Look-ups in named tables: a row name and a column name give one cell, copied from the table.

fusiv =
fields: sus, zezu, nani
moz: [54.679, 48.328, 75.065]
favem: [67.184, 45.833, 50.975]
lel: [11.980, 66.295, 49.689]
kepefa: [43.498, 23.019, 27.125]
tidip: [38.741, 36.302, 28.137]

kepefa, zezu => 23.019
favem, sus => 67.184
lel, zezu => 66.295
tidip, nani => 28.137
tidip, zezu => 36.302
tidip, sus => 38.741
kepefa, nani => 27.125
kepefa, sus => 43.498
moz, nani => 75.065
lel, nani => 49.689
moz, zezu => 48.328
lel, sus => 11.980
favem, zezu => 45.833
moz, sus => 54.679
favem, nani => 50.975

nanez =
fields: fum, dinan, vut, malez, rud, funoler, zovevi, gup, vud
bipog: [239, 162, 149, 89, 197, 144, 183, 145, 135]
muvo: [128, 198, 221, 118, 173, 91, 174, 145, 143]
fopugi: [114, 146, 121, 122, 171, 114, 98, 145, 170]
notim: [191, 174, 118, 152, 139, 180, 134, 89, 143]
dutafi: [121, 119, 136, 178, 129, 135, 91, 212, 134]
zor: [212, 182, 129, 179, 106, 143, 149, 158, 193]
dun: [114, 91, 135, 119, 203, 141, 145, 42, 149]
tul: [192, 188, 173, 51, 136, 167, 130, 90, 165]
nir: [119, 110, 130, 219, 140, 176, 84, 70, 187]
kifed: [72, 128, 136, 146, 122, 203, 118, 163, 170]
pab: [64, 142, 166, 169, 153, 140, 148, 150, 109]
sinod: [135, 157, 163, 116, 199, 187, 121, 167, 134]
gem: [145, 70, 117, 143, 147, 158, 126, 177, 223]

gup of kifed = 163
vud of muvo = 143
vut of bipog = 149
funoler of muvo = 91
rud of kifed = 122
rud of nir = 140
gup of notim = 89
Row with the largest vud: gem

non:
,tar,votavi
mavake,4.925,8.700
retal,6.170,2.267
rab,2.786,4.186
siv,9.250,5.296
piv,8.981,7.256
suf,3.126,7.923
ver,6.204,9.675

What is the votavi of ver in non?
9.675
What is the tar of piv in non?
8.981
What is the tar of siv in non?
9.250
What is the votavi of retal in non?
2.267
What is the tar of mavake in non?
4.925
What is the votavi of mavake in non?
8.700
What is the tar of retal in non?
6.170
What is the tar of rab in non?
2.786
What is the tar of ver in non?
6.204
What is the tar of suf in non?
3.126
What is the votavi of rab in non?
4.186
What is the votavi of suf in non?
7.923
What is the votavi of siv in non?
5.296
What is the votavi of piv in non?
7.256
Which row has the largest votavi? ver

nup =
        pedipaf  fato  vevu  bapu  lis  turavu  femuv  vepu  daro
ton          65   182   214    85  130     133    155   126   112
neb          60   186   216    77  129     136    156   124   124
kob          67   168   216    84  132     136    150   136   109
fepus        67   170   216    84  132     136    151   135   110
sisap        57   185   219    68  130     140    156   125   132
galefe       65   180   215    84  130     134    154   128   112
nikodi       65   182   214    84  130     134    155   126   112
ketut        67   210   180   146  119      87    162    97    90

vepu of ketut is 97
daro of ketut is 90
femuv of ketut is 162
turavu of fepus is 136
fato of neb is 186
femuv of galefe is 154
fato of fepus is 170

nur:
|  | detinil | radobet | nik | nar |
|---|---|---|---|---|
| tivuz | 0.67 | 0.16 | 0.21 | 0.26 |
| pipefev | 0.35 | 0.78 | 0.36 | 0.11 |
| luvusa | 0.12 | 0.23 | 0.05 | 0.25 |
| lasonu | 0.53 | 0.37 | 0.15 | 0.38 |
| rom | 0.42 | 0.19 | 0.26 | 0.20 |
| kape | 0.44 | 0.20 | 0.11 | 0.33 |
| vanolu | 0.10 | 0.33 | 0.37 | 0.22 |
| sas | 0.07 | 0.29 | 0.38 | 0.25 |
| guv | 0.50 | 0.15 | 0.59 | 0.36 |
| neb | 0.29 | 0.20 | 0.21 | 0.16 |
| zeg | 0.23 | 0.43 | 0.10 | 0.29 |
| gipi | 0.29 | 0.48 | 0.36 | 0.65 |
| bebivu | 0.12 | 0.18 | 0.42 | 0.26 |

nar of lasonu: 0.38
nar of vanolu: 0.22
detinil of pipefev: 0.35
nik of bebivu: 0.42
detinil of luvusa: 0.12
radobet of luvusa: 0.23
detinil of sas: 0.07
nar of kape: 0.33
nik of vanolu: 0.37
detinil of tivuz: 0.67
nar of luvusa: 0.25
radobet of gipi: 0.48
radobet of zeg: 0.43
nik of tivuz: 0.21
detinil of vanolu: 0.10

